Each row below holds a small network's activations on one input, seen along a few directions.
In each table, some parts of the input vary, and every possible input appears once, in random order.
A made-up example of a description, with smaller parts first: line(6) and (point or ring(11) or (values(3) and ring(5))).
Shared parts are said once, and a part with two or three values counts as separate values.
In the rows, zero is written as 128.

Other details of the inputs shift rows strongly along two fixed directions, in all tables alike. That doesn't count.

Table:
x1: [115 118  90  60 125  68 152 131 137 100 122]
x2: [133 131 142 144 119 127 113 119 120 140 114]
x3: [115 106 147  99 137  62 158 125 109  86 136]
x4: [111 128 123 121 123  47 151 125  94  92 115]
x5: [ 74 114 107 117 122  58 148 162 126 116 123]
x6: [158  85 154 137 114 175 152 122 135 178 125]
x7: [133 183 128 155 139 172  49 182 177  72 142]
x8: [112 203 122 126 119 195  62 171 158  72 155]
x9: [155 108  99 111 120 174 147  63 131 168 100]
x10: [151  95 157 147 120 170 152  95 134 177 133]
x11: [166  76 136 138 133 177 150 124 130 180 144]
x12: [152 180 154 160 129 146  32 153 145  73 167]
x13: [158  84 140 147 140 172 150  97 128 179 152]
x14: [128 145 131 143 152 134 127 125 131 141 103]
x15: [114 120 122 141 123 137 115 147 132 146 112]
x16: [118 148 125 124 124 184 161  95 110 188 103]
x17: [107 118  84  67 117  69 158 133 149 103 130]
x18: [140 118 142 163 108 153 138 101 129 195 113]
x19: [119 124 136 109 121  42 145 165 110 116 136]
x20: [126 105 121 161 121 163 143  91 109 182  92]
x21: [106 141 114 121 156  58 162 131 106  95 103]
x22: [ 81 120 118 113 141  54 141 130 102 109 109]
x23: [149 109 105 105 124 174 141  72 141 178 105]
x24: [110 101 138 103 120  67 163 157 132  91 151]
x25: [130 138 128 139 141 135 128 154 142 147 106]
x26: [144 111 105 110 119 171 141  74 150 182 117]
x27: [138 170 136 158 107 163  36 177 166  69 154]
x28: [123 147 117 129 122 181 168  89 100 174 102]
x29: [114 212 131 129 136 188  58 144 145  67 154]
x30: [125 130 133 121 128  44 147 128  89  99 129]
x31: [161  80 141 140 143 175 147  95 118 175 138]
x32: [107 123 127 110 117  47 148 160 115 111 121]
x33: [129  95 123 107 154  70 162 119  96  80 153]
x34: [156 175 156 152 133 151  30 150 135  68 154]
x35: [ 78 124 117 121 138  53 142 133 113 114 122]
x36: [133 190 137 160 156 164  47 154 163  72 142]
x37: [140 126 138 146 105 122 121 154 136 153 142]
x38: [108 159 119 107 120 156 143 144 121 142 119]
x39: [148 108 149 135 127 143 136 104 115 111 132]
x40: [157  74 129 144 125 178 156 127 140 179 154]
Each input here is: line(5) and (values(2) or line(6)).
- Changing only the line(5) part turns x6 into x24. The same change can be made to x15. Which row results? => x5
- Changing only the line(5) part turns x33 into x13. The same change can be made to x20. Which row results? => x35
- Which other rows agree with x23 in the line(5) part? List them by row number. => x2, x3, x14, x16, x22, x31, x34

Table:
x41: [118 110 121 129 130 135 191  98 102 200  95]
x42: [127 136 125 129 126 139 128 105 125 145 110]
x43: [122 115 114 121 118 140 170 114 129 181 112]
x44: [ 97 139 136 145 125  81  92 171 121  82 147]
x45: [122 101 130 103 136  58 142 145 115  64 145]
x46: [126 130 112 124 117 143 142 121 137 151 122]
x47: [119 124 123 127 132 137 160 107 111 166 102]
x48: [110 155 118 106 137 119 106 156 139  78 138]
x49: [128 142 136 154 141  90  97 170 139 103 126]
x50: [120 144 116 106 122 119 105 138 145 102 131]
x51: [179 132 155 165 139 227  53 119 161 112 168]
x52: [113 126 113 104 122 107 147 126 133 137 119]
x53: [133 131 160 151 108 131 147 141 119 170 124]
x54: [171 121 155 163 135 217  63 125 160 101 156]
x55: [115 141 121 112 128 102 121 118 122 110 115]
x56: [132 128 120 141 120 151 150  97 120 171 107]
x57: [129 138 124 138 127 153 134 108 122 150 113]
x58: [116 128 116 118 130 140 152 132 129 151 120]
x59: [147 109 132 117 127 103 121 136 118  91 149]
x60: [135 110 131 105 140  68 140 132 113  95 160]
- What is each input in this table made of? => values(3) or ring(5) or (values(2) and line(6))
- Which other rows does x50 become when the values(2) part takes its other values? List them by row number. => x55
